Each row below holds a small network's activations on one input, seen along a few directions.
In each table, some parts of the input vary, and every possible input appears once, in random order.
A made-up example of a description, with smaller parts first: values(3) and (point or line(9) or (line(6) and ring(8))).
Shared parts are said once, and a part with two or three values counts as separate values.
(in the rows, 128 means zero)

Other details of the inputs vary at random and push rows far along two fixed directions, the same in every table; ignore that.
To show where, the next rows are all for the same input, with only those details redrawn:
[ 85 111 109 185 116 198  91 176  97 132 134 182  79]
[132 129 127 143 140 134  95 185 121 151 129 206 105]
[115  88 124 146  85 124 118 113 124 117 173  84 122]
[120  86 126 142  82 115 123 107 126 116 177  76 128]
[164 107 143  99 111  53 123 119 148 136 170 104 154]
[ 82  77 110 178  70 172 116 110 105 104 174  75 104]
[115  88 125 146  85 124 119 114 124 117 172  85 123]
[169 109 145  95 113  47 122 120 152 138 168 108 156]

Table:
r1: [ 98  90 112 171  64 214 122  79  90  58 159  70  93]
r2: [ 74 131 129 193 158 213 130 145 109 160  78 170 102]
r3: [145 138 139 112 102  64 153  95 142  98 161 102 137]
r4: [163 129 129 108 144  76 132  88 144 171 124 103 187]
r5: [ 73 126  81 204 132 231 105 133  81 163  97 149 112]
r6: [123  99 127 122 106 113 134 116 133 114 187 104 146]
r7: [125 113 138 140 128 126 163  76 145 153 114  69 150]
r8: [ 98 136 138 141 121 112 144  88 112 136 114  88 154]
r9: [164 159 163 114 130  98 115 195 129 128  98 200 124]
r10: [158 106 143  80 136  60 149 125 182 128 113  95 146]
r11: [ 93 113 109 182 117 228  99 189  97 108 135 192 104]
r12: [ 67 103 103 134  96 155 150 120 111  74 136  68 127]
r13: [171 127 122  62 139  65 130  87 150 103 123  96 148]
r14: [ 84  97 107 180  96 186 148  95 142  72 154  56  93]
r15: [184 141 175 106 151  98 123 188 165 143  99 201 127]
r16: [150 174 117  95 168  81 126 174 145 126  81 206 134]
r17: [174 176 127  98 184 112 114 137 109 192  69 190 133]
r18: [130 112  98 142 106 116 118  99 144  92 172  74 140]
r19: [147 159 138 120 183 102 102 145 135 187  93 196 166]
r20: [154 198 159  54 176 114 116 146 143 170 137 204 126]
r21: [124 109 140 114 130 115 155 121 164 100 156  79 129]
r22: [ 96 170  89 185 136 191 135 155  75 165  67 170 103]
r23: [125 113 131  98 126 129 127 107 120  86 162  73 119]
r24: [135 130 153 137 146 171 135 187 143 120 116 200 112]
r25: [136 153 132 147 173 151 139 147 133 183  70 180 125]
r26: [100 149 119 184 107 204 117 173  99  90 109 189  89]
r27: [152 146 130 102 117  54 146 103 154  87 150  80 146]
r28: [142 130 125 112 134 126 135  71 107 154 109  85 142]
r29: [149  98 150 118  86 134 116 108 111  93 146  81 118]
r30: [142 120 131  77 106  40 147 114 149 107 122  63 157]
r31: [172 120 134  93 127  42 110 129 164 128 157  91 161]
r32: [174 168 137 117 185 104 143 151 148 199  67 188 145]
r33: [109 124  99 191 114 216  93 169 107 104 128 192 101]
r34: [139 188 135  92 168 122 110 166 154 179 149 215 147]
r35: [119 154  94 156 145 193 120 128  77 173  74 160  96]
r36: [149 111 131  48 137  78 137 101 142 102 137  83 152]
r37: [ 91  82 128 151  72 214 129 101  85  64 168  69 103]
r38: [ 69  68 104 189  59 188 118 102 100  97 181  58  98]
r39: [164 138 116  94 170  80  91 190 151 157  90 201 145]
r40: [144 132 158  83 117  54 159 120 140 108 166 110 154]
r41: [161 150 125  99 180  99 133 170 179 136  81 203 127]
r42: [156 113 167  88 136  73 163 121 171 124 160 118 148]
r43: [ 87 100 131 155  64 133 147 104 104  88 161  55 104]
r44: [112 153 140 131 174 159 102 129  94 166  81 186 117]
r45: [151 183 136 112 173  87 136 146 117 182  73 185 154]
r46: [ 73  71 131 178  69 183 151  97 125  94 162  51  84]
r47: [157 150 125 102 177 100 102 189 148 138 135 198 145]
r48: [ 92 143 124 158 160 196 104 125  80 162  80 178 100]
r49: [ 93 162 141 109  96 128 157  92 137 120 177  78 142]
r50: [153 128 168 102 151  66 154  81 169 160 115  91 176]
r51: [143 175 142  97 171  91 126 194 136 121 116 193 130]
r52: [ 94 137  92 201 138 224 145 142 101 167  74 146  94]
r53: [132 109 141 128 122 109 139 127 161 110 137  81 113]
r54: [142 121 134 114 132  82 131  77 139 159 133  82 187]
r55: [ 93 130 115 160 137 203  86 174  89 109 106 159  56]
r56: [124 102 109 147  92 126 129  90 133 103 183  96 133]
r57: [ 83 157 125 168 149 166 124 138  92 155  81 173 121]
r58: [ 74 112  78 162 143 208 101 183 109 115 114 175 110]
r59: [162 150 159  75 175 102 117 169 120 141 133 216 115]
r60: [170 164 113 119 175 107 112 148 127 201  87 188 159]
r61: [102 127  75 162 144 184  96 166 124 118 104 182 109]
r62: [112 134 127 135 117 108 155  80 111 139 116  71 157]
r63: [183 148 158 117 150 114 134 162 167 122 110 201 131]
r64: [ 79 114  98 154 132 216  93 168  84 110  83 158  63]
r65: [100 140 101 161 141 206  99 146  95  92 120 158  66]
r66: [169 124 145  84 118  75 139  75 136 103 167  97 133]
r67: [176 167 104 125 172 114 119 149 124 200  84 189 157]
r68: [ 73 127 138 140  94 187 165  81 158 116 177  60 119]
r69: [ 97 128 102 166  90 146 158  73  96 130 113  48 137]
r70: [166  97 145 117  88  92 115 126 142 114 157  95 159]
r71: [167 134 164  80 106  62 155 128 143  94 155 106 172]
r72: [171 137 148  77 148  70 137  67 131 164 112  90 168]
r73: [128 103 138 138 101 118 163  83 158  99 165  86 118]
r74: [ 83 111 117 159  79 141 132 118 111  79 148  46  99]
r75: [142 105 139  77 143  76 164 121 181 116 131  94 158]
r76: [171 116 162  71 119  60 128 105 134 124 156  97 130]
- What is each input in this table made of? => values(4) and (point or line(6) or (values(3) and line(4)))
- Changing only the values(4) part turns r32 into r60. The same change can be made to r73. Which row results? => r56
- Which other rows does r11 become when the values(3) part takes its other values? List them by row number. => r33, r70
- A walk changes only the line(6) part. It starts at r35 and steps to r17. List the rest of the walk in order. => r28, r72, r48, r44

Table:
r77: [143 158 126 142 166 132 120 170 117 172  63 199 121]
r78: [176 126 160  69 128  48 148 111 168 116 153  99 157]
r79: [ 94  78 115 169  68 171 123  89 112  96 177  53 117]
r80: [ 54  98  78 206 122 249 115 116  85 127  89 106  84]
r81: [141 150 127 126 158 132  98 191 124 144 112 216 118]
r82: [128 173 124 133 185 150 128 154 128 192  86 207 139]
r83: [160 147 150 106 135  59 157  94 151 159 122 104 177]
r84: [162 140 150  80 142  69 139 138 157 119 131 137 145]
r85: [ 94 126 118 146 116 166 133 141 122  93 130 124 101]
r86: [132 153 127 144 166 156  91 206 115 153 105 245 101]
r87: [171 127 140  77 125  41 132 118 157 124 153 105 168]
r88: [109 108 131 154 111 181 125 130 120 107 143 128  96]
r89: [168 132 136  78 126  40 134 120 158 119 151 105 165]
r90: [110  76 135 130  67 126 157  58 137  76 186   4 131]
r91: [ 78 128 104 160 106 198 122  84  67 122 119  87  99]
- What is each input in this table made of? => point or line(4) or (values(2) and line(5))
- A walk changes only the line(5) part. It starts at r89 and steps to r87. List the rest of the walk in order. => r81, r86, r79
